[[129 122 125 127 129 129 126]
 [132 106 127 126 126 117 123]
 [133 120 123 131 128 120 133]] value 133

[[118 116 118 150 111 109]
 [109 118 131 143 120 120]
 [114 127 118 144 111 112]] value 112

[[144 104 143 149 146]
 [136 116 137 135 135]
 [144 105 142 148 145]] value 145

[[148 155 148 134 126 129 126]
 [141 149 146 128 136 138 116]
 [133 141 146 134 132 136 130]] value 130

[[147 149 148 117]
 [143 144 142 127]
 [152 157 154 107]] value 107

[[125 154 124 125 109]
 [138 134 141 138 137]
 [129 128 134 129 132]] value 132

[[129 137 127 128]
 [135 155 129 127]
 [130 140 127 128]] value 128
---
115,145,114,146,117,142
110,157,107,158,109,157
112,155,109,154,106,154
-> 114

156,99,144,128 -> 144

142,127,100,147,151 -> 100

151,145,152,143,139
118,122,121,124,115
-> 152

127,126,103,103
143,132,125,125
133,127,136,136
-> 103

136,156,138,141,135 -> 138
---
[104 107 156 156] --> 156

[[116 128 128 118 110 146 110]
 [125 130 125 127 109 142 106]
 [114 146 128 145 146 136 150]] --> 110

[[137 136 141 134 141]
 [143 136 140 134 141]
 [152 135 140 134 141]] --> 141

[125 130 132 106 121 116 133] --> 133

[[110 156 126 127 146 114]
 [125 119 130 146 127 140]
 [154 124 130 156 157 122]] --> 114

[137 133 104 136 124 130 131] --> 131

[[120 108 135 118 142 136]
 [132 135 132 119 119 105]
 [115 117 127 127 149 107]] --> 136
---
Input:
[[135 129 128 120 132 130 110 132 126 136]
 [114 122 134 142 127 139 147 125 144 118]
 [119 128 126 138 128 127 151 125 130 123]
 [121 129 123 134 128 125 149 127 126 127]
 [128 131 121 129 131 124 137 129 124 132]]
Output: 126

Input:
[[132 156 104 145 131 130 110 141]
 [110 113 139 115 111 144 134 141]
 [126 124 136 137 139 135 138 146]
 [123 132 149 123 144 148 127 123]
 [136 134 117 125 146 122 109 123]]
Output: 110

Input:
[[120 134 118 128 133 124 119 157 120 110 120 121 128 132 141 139]
 [147 133 127 136 133 122 121 127 124 124 136 132 154 129 135 134]
 [124 126 131 127 125 125 127 144 132 119 122 125 129 131 132 131]
 [128 142 123 119 144 111 127 114 120 126 127 111 141 131 148 124]
 [124 132 113 157 131 114 119 130 122 123 121 119 133 153 128 151]
 [129 132 147 104 135 140 133 119 136 124 139 129 128 107 133 101]]
Output: 141

Input:
[[141 124 124 143 130 111 113 130 114 122 135 129 126 130]
 [122 113 140 132 137 132 107 129 127 122 124 124 116 139]
 [116 107 123 133 141 125 114 119 136 123 116 131 127 129]
 [111 113 121 127 130 121 123 117 139 126 117 133 131 124]
 [139 123 131 145 123 124 115 148 129 109 136 129 129 127]
 [108 128 122 122 131 149 126 135 127 132 114 127 122 128]
 [120 144 125 122 133 129 147 122 123 129 139 127 134 109]
 [124 128 114 131 126 137 126 126 140 129 132 140 114 136]
 [139 140 112 130 129 130 122 145 130 126 145 137 110 140]
 [123 153 113 118 123 129 146 125 127 133 145 131 138 110]]
Output: 126

Input:
[[114 141 114 113 139 112 115 144 136 119 145]
 [114 130 121 118 125 105 120 152 117 143 144]
 [117 129 119 116 130 109 123 147 123 136 141]
 [147 126 138 133 137 147 140  99 145 108 117]
 [125 120 128 123 123 114 132 141 115 144 133]
 [141 105 146 142 109 133 147 122 104 156 112]
 [134 133 128 137 132 149 127 111 141 111 118]
 [122 127 126 114 131 103 127 145 123 137 143]
 [135 131 131 137 129 147 129 112 136 116 118]
 [130 133 131 130 129 131 125 123 133 122 127]]
Output: 119

Input:
[[123 133 119 113 126 111 114 116 143 118 128 123]
 [124 116 128 134 122 135 133 130 105 129 120 124]
 [123 116 127 132 121 133 131 130 107 128 119 123]
 [123 114 129 131 121 135 133 131 106 127 119 123]
 [124 116 127 134 121 134 132 130 106 129 120 124]
 [108 100 136 101 115 130 135 137 123 108 113 109]
 [119 127 120 108 123 111 114 117 141 114 125 119]
 [134 127 131 146 129 140 137 134 110 139 128 134]]
Output: 128

Input:
[[139 128 130 132 134 126 118 133 146 122 116]
 [133 141 123 126 132 119 133 129 146 127 128]
 [122 143 130 130 125 135 130 126 146 117 129]
 [140 126 130 134 133 126 119 134 146 124 115]
 [124 124 127 149 142 122 132 128 146 121 124]
 [132 118 136 130 126 142 133 127 146 122 135]]
Output: 122

Input:
[[131 110 113 132 118 130 125 139 124 123 130 137]
 [119 138 134 118 133 119 124 114 123 126 119 112]
 [130 110 113 132 117 130 125 138 124 123 130 137]
 [130 138 133 131 144 125 127 141 125 134 131 126]
 [130 111 114 132 119 130 125 139 124 123 130 137]
 [138 118 129 137 106 148 145 114 148 126 135 146]]
Output: 130

Input:
[[140 136 136 134 140 136 147 136 136]
 [130 134 142 137 143 132 122 141 138]
 [119 131 120 121 130 108 118 119 115]
 [132 133 134 131 148 115 120 133 130]
 [136 132 135 135 125 152 150 135 139]
 [132 130 130 130 145 113 119 129 130]
 [115 122 104 112 108 109 121 105 107]
 [137 127 140 136 129 148 139 140 140]
 [116 133 125 127 127 121 113 125 126]]
Output: 136
---
[[123 126 128 127 127]
 [156 134 132 130 135]] result: 156

[129 137 156 127 126 156] result: 137

[[131 132 132 118 118 102 128]
 [137 121 111 146 122 112 144]
 [132 141 116 144 149 152 132]] result: 116

[[123 121 102 122 133 142 127]
 [129 127 126 128 124 129 131]] result: 126

[127 106 118 153 107 130 103] result: 118

[145 151 101 138 123 121] result: 151
---
[157 119 119 110] → 157
[ 99 117 130 121 111] → 99
[110 102 110 122 121] → 110
[155 107 127 118 101 110 116] → 155
[118 146 119 128 104] → 118
[105 133 124 146 131] → 105
[147 153 124 133 145 130] → 147
---
[[154 128 104 114 142 136 115]
 [121 129 137 132 123 127 121]
 [119 126 146 123 118 131 130]]	146

[135 115 102 102 125 138]	102

[[110 142 143 119]
 [137 110 115 127]
 [129 116 126 150]]	126

[133 113 150 112 113 128]	150

[[117 127 118 117]
 [105 142 103 105]]	103

[120 133 132 123 148 106 129]	132

[112 101 109 135]	109
---
[131 117 125 128 101 124 125] -> 131, 125

[[134 136 111 114]
 [137 146 124 140]
 [151 148 138 129]] -> 134, 129

[150 108 122 139] -> 150, 139

[140 108 115 138 126 143 106] -> 140, 106

[147 134 106 134 154] -> 147, 154

[[157 157 135 155]
 [123 149 123 128]] -> 157, 128

[132 106 146 129 115 130] -> 132, 130

[[157 139 132 117 114]
 [132 128 137 131 126]] -> 157, 126
